A small network was shown many inputs. Here are its activations along a few directions, one row for each input.
In each table, some parts of the input vary, and every possible input appears once, in random order.
A made-up example of a description, with smaller parts first: one of 5 places around a ring, together with either a single point or one of 9 places along a line or (one of 2 separate values, together with one of 6 places along a line).
Shared parts are said once, and a part with two or three values counts as separate values.
In the rows, 128 means zero.

Other details of the inputs vary at random and push rows far along two fixed directions, the same in every table; ignore that.

Table:
R1: [140 124 124 138 155 119 149 103 133 104 114 148]
R2: [152 156  91 128 186 131 143 102 147 103  83 150]
R3: [ 95 179 105 137  64 142 101 121  94 159 181 116]
R4: [142 127 109 135 164 130 148 126 145 112  97 120]
R5: [130  97 137 118 130 135 119 135 141 135 119 105]
R6: [127  34 184  97 115 119 116 159 137 139 114  86]
R7: [ 95 170 106 138  61 150 105 108 114 153 189 124]
R8: [132 126 122 117 140 123 127 118 125 126 118 135]
R9: [144 136 144 125 164 127 136 156 155 113 111 147]
R10: [156 143 102 159 178 126 153  97 127 107  99 165]
R11: [114  72 166  90 108 119 112 161 128 137 125  77]
R12: [166 165 119 149 198 116 159 133 151  96  93 185]
R13: [133  79 152 117 123 125 124 137 129 137 123 111]
R14: [ 81 154 118 118  48 158  89 126 127 166 194  93]
R15: [155 142 140 143 173 114 148 144 142 101 106 173]
R16: [127 129 120 115 137 129 124 119 131 128 114 130]
R17: [136  78 146 112 152 116 140 131 152 110  99 119]
R18: [126 135 116 137 117 133 134 126 122 136 135 118]
R19: [114 115 140 110  98 128 108 128 112 139 146 119]
R20: [114 215  71 173 101 151 131  93 102 142 167 148]
R21: [101 196  80 155  83 157 115 113 116 157 168 121]
R22: [111  86 160  99  98 118 111 155 120 143 132  86]
R23: [139 141 147 129 145 125 132 155 146 121 121 149]
R24: [132  66 159 105 132 114 135 136 141 117 115 113]
R25: [104  65 177  91  83 113 106 163 110 151 147  79]
R26: [126  79 153 123 120 117 134 145 121 126 125 105]
R27: [113 218  75 154 105 147 116  83 101 141 164 161]
R28: [126 114 133 132 107 135 119 125 118 142 141 122]
R29: [157 143 144 146 178 110 153 138 137  98 106 179]
R30: [150 155 101 148 177 113 154 104 116 100  97 158]
Description of these inputs: one of 5 places along a line, together with either a single point or one of 5 places around a ring.
Changing only the place on the line of 5 turns R23 into R15. The same change can be made to R21. Which row results?
> R26
List by row number the other rows that have the place on the line of 5 in common with R30.
> R1, R10, R20, R27, R29
Start at R1 and move only the place on the line of 5, one step at a time. The first step leads to R7. Which rows follow, in order?
> R24, R17, R14
Which other rows does R4 become when the place on the ring of 5 takes its other values? List them by row number.
> R2, R5, R11, R14
Which other rows does R18 become when the place on the ring of 5 takes its other values? List them by row number.
> R8, R13, R24, R25

Table:
R31: [118 160 113 137 102 131 124 107 115 142 160 156]
R32: [130  92 209 100 123 112 114 207 157 123 136 131]
R33: [129 138 125 145 132 131 137 106 116 117 142 143]
R34: [125 188 134 151 111 149 125 166 147 144 167 147]
R35: [147  75 158 119 160  94 157 137 121 103 103 124]
R36: [128 115 121 152 110 130 144 116 128 135 135 130]
R37: [140 132 115 154 131 136 128 114 117 134 132 141]
R38: [115 157 102 164  99 131 141 114 107 136 152 120]
R39: [106 133 117 119  88 145 105 141 115 158 147  88]
R40: [121 137 103 143 131 149 135 109 143 122 123 109]
R41: [125  34 211  88 130  96 122 152 123 104 117 119]
R42: [111 116 150  85 103 121  95 151 118 141 128 106]
R43: [101  70 175 126  48 138  95 152 105 176 177  80]
R44: [121 157  94 137 110 156 106 114 132 152 142 116]
R45: [126  31 205  96 137 101 131 149 121 111 120 113]
R46: [ 55  16 234  47  11 131  58 186 113 180 203  31]
R47: [154 106 139 135 158 120 137 119 123 121 110 147]
R48: [113 175 101 118 114 141 106 124 114 149 139 122]
R49: [133  92 171 103 130 100 121 148 106 121 112 133]
R50: [164 141 153 139 199 117 157 171 169  98  95 171]
R51: [116 158 102 156 102 129 136 116 104 134 157 126]
R52: [112 125 131 147  79 137 120 138  97 158 155 102]
R53: [152 123 133 135 169 119 136 114 122 117 104 163]
R54: [124 145 107 112 132 133 125 113 143 131 126 139]
R55: [135  17 185 108 123 102 141 153 133 122 115 107]
R56: [136 135 125 108 167 123 129 112 146  94  99 145]
R57: [152 106 124 119 193 123 151 113 154  89  83 132]
R58: [107 153  98 130  99 139 123 125 124 140 148  98]
R59: [143 235  80 190 146 157 144 140 156 126 145 175]
R60: [119 175 107 114 112 143  91 114 129 143 140 140]
R61: [155  92 131 159 182 118 169 110 138  89  88 139]
R62: [124 155 127 128 126 107 132 118 108 113 133 152]
R63: [108 162  90 143 102 143 131 118 129 141 141  98]
R64: [128 132 117 156 129 135 139 108 118 116 140 137]
R65: [147 119 120 110 191 105 153 124 143  94  77 134]
R66: [145 126 102 138 165 131 147 126 138 120  81 113]
R67: [151 102 115 131 189 128 154 114 155  90  81 126]
R68: [112 169 114 139 107 122 128 114  99 134 159 141]
R69: [123 160 103 156 105 137 125 121  97 144 148 130]
R70: [115 154  89 133 100 150 121 111 141 146 147 120]
R71: [147 128 121 104 187 100 146 123 145  86  74 145]
R72: [124 156 109 143 100 134 129 106 117 142 161 148]
R73: [156 113 136 122 176  99 153 112 139  92  86 179]
R74: [123 167 125 133 104 132 101 112 107 141 153 159]
R75: [125 166 110 145 109 133 122 119  94 145 151 137]
R76: [137 119 128  97 151 115 129 121 153 110  98 146]
R77: [123  39 173 102 112 130 112 156 143 148 112  72]
R78: [117 168 105 120 115 149  98 113 127 152 144 131]
R79: [147  75 141  98 161 115 144 131 157 112  91 122]
R80: [115 156 127 131 101 128 113 128  91 149 155 134]
R81: [115 155  87 142  99 152 128 109 144 148 141 114]
R82: [122 182 125 171 106 156 135 165 152 145 157 134]
R83: [118 171  97 124 112 145 111 123 116 149 140 115]
R84: [141 132 109 119 167 116 149 121 139 106  97 123]
R85: [163 108 120 118 192 125 139 118 152 109  75 137]
Changing only one part turns R84 into R58. The same change can be made to R47. Which row results?
> R37
Changing only one part turns R62 into R68. The same change can be made to R74. Which row results?
> R53
What do these inputs look like to the network?
> one of 5 places along a line, together with either a single point or (one of 2 separate values, together with one of 5 places around a ring)
Which other rows does R58 become when the place on the ring of 5 takes its other values? List them by row number.
> R39, R44, R67, R70
Which other rows does R69 become when the place on the ring of 5 takes its other values? List them by row number.
> R37, R51, R55, R64
Which other rows does R44 become when the place on the line of 5 takes its other values? List them by row number.
> R60, R77, R78, R85

Table:
R86: [173 134 110 136 221 113 180 141 177  79  43 151]
R87: [ 95  97  50 138  77 151 125  48  78 158 130  41]
R88: [ 87 120 159  76  47 133  67 162  99 174 181  93]
R89: [129  57 190 107 147  97 142 145 116 105 117 121]
R90: [113 177 112 109 107 131  99 130 116 144 133 137]
R91: [166 127 129 103 220 103 146 130 139  95  54 160]
R92: [124 156 125 168 111 152 129 134 120 148 160 133]
R93: [132  77 164  90 161 105 133 147 153  95  86 119]
R94: [127 176  99 150 127 160 121 135 159 137 127 131]
R95: [132 171  96 148 132 161 121 134 154 137 137 134]
R96: [141 206  81 182 153 135 165 114 122 123 133 162]
R97: [108 128 147 143  70 127 121 157 110 157 177 100]
R98: [136 211  83 126 145 133 109 107 118 130 120 157]
R99: [141  61 159  91 155 113 132 130 166 109  87 129]
R100: [137 201  85 167 149 127 144  84 110 103 135 171]
R101: [107 125 150 118  72 119  99 140  77 156 173 127]
R102: [145 187  92 188 136 151 139 111 126 130 139 153]
R103: [126  40 194  85 120 108 123 194 155 133 113  69]
R104: [132  49 182 109 141  96 141 144 116 100 120 124]
R105: [144 198  73 184 146 133 164 113 122 119 136 165]
R106: [117 142 119 146  91 134 125  95 118 138 158 152]
R107: [117 161 115 162  96 130 142 140 119 140 153 129]
R108: [146  56 156  89 160 115 132 129 161 109  97 132]
R109: [ 93 113 174 106  41 119  80 150  71 172 189 101]
R110: [118 164 123 138 100 119 115 121  88 141 144 150]
R111: [165  63 158 149 179 117 161 151 144 102  90 137]
R112: [114 134 130 139  79 134 112 100 111 148 176 138]
R113: [164  94 130 108 192 115 143 108 167  95  75 150]
R114: [130 192  82 133 142 151 124  85 147 131 135 163]
R115: [114 184 106 120 135 140 119 114 133 122 139 139]
R116: [ 98 144 141 112  81 145 110 169 136 163 167  89]
R117: [129 179 104 147 138 163 122 135 154 142 135 131]
R118: [110 173 114 115 111 138 105 119 131 127 150 125]
R119: [169  92 135 140 204 105 172  96 140  90  80 175]
R120: [106  20 210  57 102 107 101 179 136 125 134  76]
R121: [119 166 127 134 111 122 116 121  82 145 152 149]
R122: [133 177 100 150 133 159 116 132 156 138 133 127]
R123: [146  73 163 124 173  92 159 130 128  82  85 144]
R124: [182  96 119 147 214 105 180  87 142  74  70 189]
R125: [ 95 130 138 110  63 143 104 172 135 164 176  85]
R126: [120   7 223 114  90 117 121 191 131 142 132  78]
R127: [100 118  28 116 103 161 117  50 111 153 106  38]
Changing only one part turns R111 into R95. The same change can be made to R121. Which row results?
> R91
What do these inputs look like to the network?
> one of 2 separate values, together with either a single point or (one of 4 separate values, together with one of 5 places around a ring)
Which other rows does R89 become when the choice among 4 separate values takes its other values? List them by row number.
> R100, R104, R123
Which other rows does R126 become when the choice among 2 separate values takes its other values? List them by row number.
> R94
